Look-ups in named tables: a row name and a column name give one cell, copied from the table.

Zumunag:
columns: Tizot, Lezipo, Nuba, Vabedod, Sololo, Kabif, Gofotat, Tapome, Raz, Sotef
Fon: [2.785, -3.323, -0.040, 0.455, -1.613, 0.249, -0.219, 3.417, 6.007, -2.021]
Mivi: [4.136, 2.012, 1.750, 5.146, 2.122, 7.204, 4.179, 1.640, -2.382, -2.107]
Rotese: [1.836, -4.301, 1.430, 2.930, 1.030, 2.367, 3.955, -1.188, 8.417, -0.821]
Zunomi: [-2.283, -6.070, -2.901, -0.288, -0.953, -1.726, -0.319, -0.814, 2.763, -4.745]

What is the Raz of Rotese in Zumunag?
8.417
What is the Sololo of Fon in Zumunag?
-1.613
What is the Gofotat of Mivi in Zumunag?
4.179
What is the Sotef of Mivi in Zumunag?
-2.107
What is the Vabedod of Zunomi in Zumunag?
-0.288
What is the Sololo of Mivi in Zumunag?
2.122
What is the Lezipo of Mivi in Zumunag?
2.012
What is the Kabif of Rotese in Zumunag?
2.367
What is the Vabedod of Fon in Zumunag?
0.455
What is the Sololo of Zunomi in Zumunag?
-0.953
What is the Gofotat of Rotese in Zumunag?
3.955
What is the Tapome of Mivi in Zumunag?
1.640
What is the Vabedod of Rotese in Zumunag?
2.930
What is the Gofotat of Zunomi in Zumunag?
-0.319
What is the Kabif of Mivi in Zumunag?
7.204
What is the Kabif of Fon in Zumunag?
0.249

Pum.csv
,Pud,Bas,Gegin,Gafiti,Gubi
Dofevov,4.833,2.920,6.912,7.053,6.992
Kinonum,4.505,2.984,7.015,6.950,6.936
Zubope,2.401,7.589,2.937,2.268,6.006
Matus,6.328,5.644,4.133,3.288,1.409
Mez,6.598,5.446,7.778,3.459,3.660
Gamu,3.125,4.197,1.438,5.958,6.234
Gav,3.883,6.232,6.577,3.979,6.276

What is the Bas of Gamu in Pum? 4.197
What is the Gubi of Gav in Pum? 6.276
What is the Gubi of Zubope in Pum? 6.006
What is the Gegin of Mez in Pum? 7.778
What is the Pud of Gav in Pum? 3.883
What is the Bas of Dofevov in Pum? 2.920
What is the Gegin of Gav in Pum? 6.577
What is the Bas of Mez in Pum? 5.446
What is the Bas of Matus in Pum? 5.644

Govo:
,Dun,Ker,Suseb,Mozetu,Mezopod,Bim
Fasi,0.398,0.380,0.348,0.312,0.212,0.593
Movovi,0.411,0.410,0.382,0.323,0.364,0.495
Belota,0.323,0.532,0.510,0.253,0.896,0.105
Latatid,0.435,0.376,0.389,0.336,0.171,0.642
Solom,0.397,0.370,0.393,0.324,0.241,0.594

Bim of Belota is 0.105
Mozetu of Solom is 0.324
Dun of Movovi is 0.411
Mezopod of Solom is 0.241
Mezopod of Fasi is 0.212
Mozetu of Belota is 0.253
Suseb of Fasi is 0.348
Ker of Solom is 0.370
Mozetu of Movovi is 0.323
Ker of Movovi is 0.410
Bim of Movovi is 0.495
Mezopod of Belota is 0.896
Ker of Latatid is 0.376
Bim of Latatid is 0.642
Bim of Solom is 0.594
Ker of Fasi is 0.380
Suseb of Latatid is 0.389
Mezopod of Movovi is 0.364
Dun of Belota is 0.323
Which row has the largest Mezopod? Belota

Table Lepo
,Tesisik,Nar,Tik,Nug,Guzivo
Rim,0.2,0.7,0.9,0.5,0.6
Sogile,0.6,0.5,0.5,0.6,0.5
Rebit,0.2,0.8,0.7,0.5,0.6
Gud,0.3,0.7,0.6,0.5,0.6
Doz,0.5,0.5,0.7,0.6,0.8
Senakuv,0.6,0.5,0.6,0.5,0.6
Nit,0.8,0.5,0.4,0.7,0.6
Lamoge,0.4,0.7,0.7,0.5,0.5
Lono,0.7,0.5,0.5,0.6,0.6
Regap,0.6,0.7,0.6,0.6,0.6
Zani,0.3,0.7,0.9,0.5,0.6

What is the Nar of Doz in Lepo?
0.5
What is the Nar of Nit in Lepo?
0.5
What is the Tesisik of Doz in Lepo?
0.5
What is the Guzivo of Gud in Lepo?
0.6
What is the Guzivo of Lamoge in Lepo?
0.5
What is the Nug of Regap in Lepo?
0.6
What is the Tik of Rim in Lepo?
0.9
What is the Nug of Sogile in Lepo?
0.6
What is the Nar of Gud in Lepo?
0.7
What is the Nug of Lamoge in Lepo?
0.5
What is the Guzivo of Zani in Lepo?
0.6
What is the Guzivo of Rebit in Lepo?
0.6
Which row has the largest Guzivo? Doz

Poded:
|  | Vono | Padogik | Filil | Rab |
|---|---|---|---|---|
| Lanu | 700 | 616 | 559 | 880 |
| Dopi | 347 | 574 | 609 | 249 |
| Gubetu | 467 | 686 | 429 | 162 |
| Dif | 103 | 806 | 270 | 839 |
| Vedezi | 508 | 459 | 344 | 939 |
| Sugedam | 833 | 467 | 342 | 582 |

What is the Vono of Vedezi in Poded? 508
What is the Rab of Dif in Poded? 839
What is the Rab of Vedezi in Poded? 939
What is the Filil of Dif in Poded? 270
What is the Vono of Dif in Poded? 103
What is the Filil of Lanu in Poded? 559
What is the Vono of Gubetu in Poded? 467
What is the Filil of Dopi in Poded? 609
What is the Filil of Sugedam in Poded? 342
What is the Rab of Dopi in Poded? 249
What is the Padogik of Lanu in Poded? 616
What is the Filil of Gubetu in Poded? 429
What is the Rab of Lanu in Poded? 880
What is the Rab of Sugedam in Poded? 582
What is the Padogik of Gubetu in Poded? 686

Mak =
|  | Nutug | Gis |
|---|---|---|
| Zov | 6.1 | 2.8 |
| Rup | 7.1 | 6.0 |
| Pefi | 5.7 | 5.2 |
| Vuvapuv | 4.1 | 6.3 |
| Bobuli | 5.9 | 5.1 |
| Zut | 5.9 | 4.6 |
| Porivas | 3.3 | 3.7 |
| Pum | 9.0 | 1.1 |
| Teru | 2.0 | 7.9 |
| Nunole | 5.0 | 6.9 |

What is the Gis of Pefi in Mak?
5.2
What is the Nutug of Zov in Mak?
6.1
What is the Gis of Vuvapuv in Mak?
6.3
What is the Gis of Zut in Mak?
4.6
What is the Gis of Rup in Mak?
6.0
What is the Nutug of Teru in Mak?
2.0
What is the Nutug of Pum in Mak?
9.0
What is the Nutug of Rup in Mak?
7.1
What is the Nutug of Nunole in Mak?
5.0
What is the Nutug of Vuvapuv in Mak?
4.1
What is the Nutug of Zut in Mak?
5.9
What is the Gis of Porivas in Mak?
3.7
What is the Nutug of Pefi in Mak?
5.7
What is the Gis of Nunole in Mak?
6.9
What is the Gis of Bobuli in Mak?
5.1
What is the Nutug of Bobuli in Mak?
5.9
What is the Gis of Zov in Mak?
2.8

Doz:
|  | Tepiva | Vuruzo | Nakiles | Kol | Tadupus | Verigib | Savu | Divo |
|---|---|---|---|---|---|---|---|---|
| Lorar | -81 | -53 | -17 | -1 | -98 | -41 | -53 | -39 |
| Tabosa | -13 | -26 | -40 | -47 | 20 | -30 | -25 | -31 |
| Lufi | -12 | -25 | -47 | -61 | -51 | -30 | -24 | -31 |
| Godamuf | -33 | -30 | -36 | -38 | -38 | -32 | -30 | -32 |
| Vepemu | -70 | -48 | -20 | -7 | -65 | -39 | -49 | -37 |
| Kad | -55 | -42 | -26 | -18 | -21 | -47 | -42 | -36 |
| Vupo | -48 | -39 | -29 | -23 | -73 | -35 | -39 | -35 |
| Gez | -65 | -46 | -22 | -11 | -70 | -38 | -46 | -37 |
| Soz | -77 | -49 | -20 | -6 | 24 | -39 | -50 | -37 |
| Zov | -33 | -34 | -33 | -33 | 51 | -33 | -34 | -33 |
| Nalake | -78 | -51 | -17 | -1 | -67 | -41 | -52 | -38 |

Vuruzo of Soz is -49
Divo of Tabosa is -31
Tepiva of Vupo is -48
Tepiva of Vepemu is -70
Kol of Vepemu is -7
Tadupus of Godamuf is -38
Verigib of Nalake is -41
Tepiva of Zov is -33
Kol of Tabosa is -47
Verigib of Vepemu is -39
Tepiva of Tabosa is -13
Nakiles of Vepemu is -20
Which row has the largest Tadupus? Zov

Bif
columns: Sesef, Nifitid, Vefora, Sen, Ved, Delise, Fatip, Vobura, Pid, Gesoge
Dor: [421, 679, 292, 494, 160, 149, 402, 351, 395, 398]
Niz: [439, 3, 507, 650, 534, 262, 349, 307, 181, 295]
Tuk: [503, 497, 326, 565, 443, 542, 252, 208, 185, 348]
Dazuz: [758, 327, 213, 351, 425, 397, 172, 428, 261, 403]

Tuk, Ved -> 443
Niz, Fatip -> 349
Dazuz, Sesef -> 758
Tuk, Pid -> 185
Dazuz, Pid -> 261
Niz, Gesoge -> 295
Dor, Sesef -> 421
Dazuz, Delise -> 397

Senege.csv
,Vig,Lenef,Rar,Potolid,Dibatu,Kinin,Gopuviv,Sukofop,Luta,Goranil
Muduf,0.6,0.5,0.6,0.8,0.6,0.3,0.6,0.5,0.9,0.6
Tos,0.8,0.4,0.6,0.4,0.5,0.7,0.3,0.7,0.3,0.5
Busukop,0.4,0.6,0.3,0.5,0.6,0.2,0.6,0.6,0.4,0.5
Ginekis,0.8,0.4,0.6,0.4,0.4,0.7,0.3,0.7,0.3,0.5
Bakob,0.5,0.5,0.6,0.6,0.4,1.0,0.5,0.5,0.4,0.4

Bakob, Luta: 0.4
Ginekis, Potolid: 0.4
Tos, Gopuviv: 0.3
Ginekis, Sukofop: 0.7
Busukop, Lenef: 0.6
Tos, Lenef: 0.4
Busukop, Kinin: 0.2
Muduf, Lenef: 0.5
Ginekis, Rar: 0.6
Ginekis, Lenef: 0.4
Busukop, Rar: 0.3
Bakob, Sukofop: 0.5
Busukop, Dibatu: 0.6
Tos, Dibatu: 0.5
Muduf, Vig: 0.6
Which row has the largest Lenef? Busukop

